These are the activations of a small neural network, seen along a few directions. Each row is one input.
Each table varies a few parts of the input and shows all the possible inputs, shuffled.
A made-up example of a description, with smaller parts first: values(2) and (point or ring(9) or (line(6) and ring(8))).
Shared parts are said once, and a part with two or three values counts as separate values.
In the rows, 100 means zero.

Other details of the inputs vary at random and push rows far along three fixed directions, the same in every table; ignore that.

Table:
x1: 117 91 98 115 113 102 81 122 114 97 115
x2: 83 93 107 100 89 97 116 92 94 102 96
x3: 78 104 113 120 84 90 132 90 72 90 116
x4: 71 93 125 107 92 91 130 97 82 102 113
x5: 75 101 113 74 102 92 114 79 106 115 100
x6: 75 97 119 103 78 90 120 100 82 90 103
x7: 70 96 128 101 83 84 122 95 87 92 103
x8: 68 101 124 81 103 87 123 88 90 107 107
x9: 93 97 117 107 110 84 84 127 109 96 133
x10: 83 85 132 129 91 75 92 125 106 88 145
x11: 104 132 62 56 110 111 95 73 115 124 78
x12: 58 130 108 64 116 75 114 82 108 128 133
x13: 133 84 98 136 84 107 74 133 95 66 90
x14: 94 97 102 93 98 105 117 93 83 96 78
x15: 78 101 118 87 93 90 112 92 98 104 97
x16: 64 105 118 82 92 85 121 89 97 107 106
x17: 90 106 103 95 98 100 111 66 96 104 91
x18: 78 108 113 118 82 90 132 93 71 89 116
x19: 89 87 108 126 72 105 134 106 58 77 88
x20: 127 85 90 127 69 128 113 101 70 71 51
x21: 78 111 106 85 114 93 118 68 100 118 110
x22: 102 97 91 97 94 114 115 98 83 97 86
x23: 107 114 61 45 120 120 93 74 126 135 67
x24: 126 83 82 128 79 130 119 104 64 74 58
x25: 137 103 85 79 111 93 62 109 133 127 109
x26: 77 104 113 88 100 95 117 98 90 107 103
x27: 98 102 106 107 100 106 115 73 80 92 87
x28: 107 97 120 96 108 71 83 118 114 121 143
x29: 111 99 103 132 110 89 80 117 108 92 135
x30: 135 95 77 93 129 115 66 113 126 107 89
x31: 109 95 100 114 101 94 76 127 119 95 120
x32: 141 101 71 123 102 114 69 107 113 90 94
x33: 89 113 85 47 125 104 95 72 134 144 92
x34: 110 89 107 115 106 91 73 121 120 93 114
x35: 89 120 91 89 98 102 120 83 87 106 100
x36: 125 89 105 127 107 99 72 136 107 79 110
x37: 117 110 87 114 104 94 70 115 120 96 123
x38: 84 92 112 103 93 100 126 94 81 98 102
x39: 73 108 109 73 108 94 119 89 98 115 102
x40: 121 112 56 56 110 132 94 77 117 127 54
x41: 128 93 102 140 110 100 70 117 105 80 118
x42: 147 101 75 112 114 118 57 97 120 90 81
x43: 84 100 105 82 94 97 112 86 96 103 82
x44: 101 91 106 107 96 108 117 97 84 90 85
x45: 109 105 86 73 113 117 102 88 101 113 69
x46: 82 108 99 69 117 95 105 92 107 120 101
x47: 111 90 107 129 100 97 83 136 102 88 124
x48: 128 120 68 93 114 105 62 109 132 108 108
x49: 112 107 79 111 82 114 111 84 85 90 79
x50: 82 93 127 120 95 72 83 131 110 90 139
x51: 118 91 82 108 82 124 113 93 86 88 63
x52: 104 98 96 106 80 110 107 104 85 88 77
x53: 114 84 114 128 105 95 81 129 103 83 120
x54: 57 103 136 87 117 57 83 116 136 122 171
x55: 126 111 76 87 133 101 55 93 146 120 111
x56: 99 103 87 82 105 113 113 92 96 110 85
x57: 114 92 96 107 97 118 110 99 85 92 74
x58: 122 83 95 130 68 123 117 101 69 66 57
Each input here is: values(2) and (point or line(8) or (values(4) and ring(5))).
The inputs of x56 and x31 match in every part but the values(2) part. If x46 is changed in the same way as x56 into x31, which row does it become?
Answer: x50
The inputs of x53 and x5 match in every part but the values(2) part. If x30 is changed in the same way as x53 into x5, which row does it become?
Answer: x34
Change only the values(2) part in x12. List by row number the other rows that result.
Answer: x11
Change only the values(2) part in x18. List by row number the other rows that result.
Answer: x37
Change only the ring(5) part in x20. List by row number the other rows that result.
Answer: x15, x33, x40, x52

Table:
x59: 62 111 123 129 72 77 138 30 69 85 117
x60: 125 80 80 124 49 134 141 114 36 67 34
x61: 170 116 44 141 100 116 60 109 102 93 108
x62: 123 115 74 17 160 98 55 92 174 173 122
x63: 101 119 70 11 120 135 121 28 119 158 31
x64: 22 93 148 94 57 84 165 88 49 90 88
x65: 83 120 56 2 121 129 120 48 117 151 23
x66: 149 85 82 122 98 116 55 161 107 86 99
x67: 28 88 155 104 59 78 166 71 60 89 84
x68: 137 105 68 156 50 130 132 56 34 62 60
x69: 147 62 93 165 162 139 68 120 112 74 109
x70: 52 92 157 96 110 54 80 115 137 108 158
x71: 129 129 59 132 95 116 57 156 114 56 113
x72: 30 109 158 145 58 60 156 28 59 69 126
x73: 150 82 82 121 95 111 57 161 108 81 106
x74: 128 75 74 127 55 141 124 115 47 46 17
x75: 147 78 80 122 102 108 60 161 108 77 104
x76: 144 125 53 140 94 110 64 152 101 78 125
x77: 90 116 62 3 126 132 118 30 125 144 17
x78: 44 86 172 122 130 90 178 51 27 79 101
x79: 46 94 147 88 108 54 83 131 128 109 162
x80: 156 78 95 139 100 108 55 137 123 82 96
x81: 103 159 27 24 118 122 138 31 103 164 58
x82: 44 140 117 99 108 57 94 131 117 104 190
x83: 67 88 147 93 116 51 99 123 122 121 175
x84: 115 111 81 24 166 95 50 81 186 160 110
x85: 142 83 98 135 100 113 42 143 124 74 87
x86: 136 77 86 132 51 134 145 101 38 73 38
x87: 65 90 158 98 108 54 88 110 133 116 168
x88: 66 94 152 95 112 56 93 125 120 128 175
Describe the family of inputs behind these rows.
Answer: values(2) or line(8) or (values(4) and ring(5))
Which of the alternatives is x71?
Answer: line(8)

Table:
x89: 59 101 123 70 115 83 118 78 105 120 109
x90: 155 95 56 100 99 136 70 121 112 89 61
x91: 158 99 60 100 99 134 68 122 110 91 60
x92: 62 83 138 130 53 90 151 98 46 64 86
x93: 161 95 56 102 108 132 70 122 104 92 66
x94: 101 101 108 97 118 80 65 134 138 108 137
x95: 126 90 104 181 70 99 100 130 62 54 118
x96: 101 127 58 67 82 120 111 62 94 110 57
x97: 63 107 116 68 108 83 125 87 101 126 117
x98: 105 105 110 119 132 83 56 102 134 97 144
x99: 108 104 70 63 99 130 125 75 87 116 56
x100: 60 103 126 70 114 86 118 78 106 124 109
x101: 60 81 137 131 51 94 152 98 49 66 88
x102: 65 109 118 64 109 85 121 86 101 130 118
x103: 103 92 110 103 129 87 67 128 131 111 142
x104: 130 59 132 171 50 89 88 123 82 56 100
x105: 155 90 64 110 113 135 67 115 112 87 57
x106: 63 103 119 69 116 83 122 81 99 125 115
x107: 61 127 103 74 94 78 116 73 105 120 122
x108: 113 117 70 80 110 128 122 46 89 107 61
x109: 102 100 108 93 119 78 62 133 136 107 139
x110: 122 73 121 168 73 103 101 143 63 55 106
x111: 99 99 116 99 121 81 59 129 140 108 133
x112: 57 100 122 69 115 88 118 78 110 123 112
x113: 108 103 74 68 108 128 124 71 87 116 50
x114: 71 101 120 145 51 90 157 87 39 72 107
x115: 111 110 102 117 131 82 66 110 131 105 152
x116: 121 127 45 69 93 135 120 56 88 115 45
x117: 97 97 114 102 121 80 61 130 140 104 132
Describe the family of inputs behind these rows.
Answer: point or line(8) or (values(4) and ring(5))
A walk changes only the line(8) part. It starts at x98 and steps to x108. List the rest of the walk in order.
Answer: x115, x95, x114, x116, x107, x96
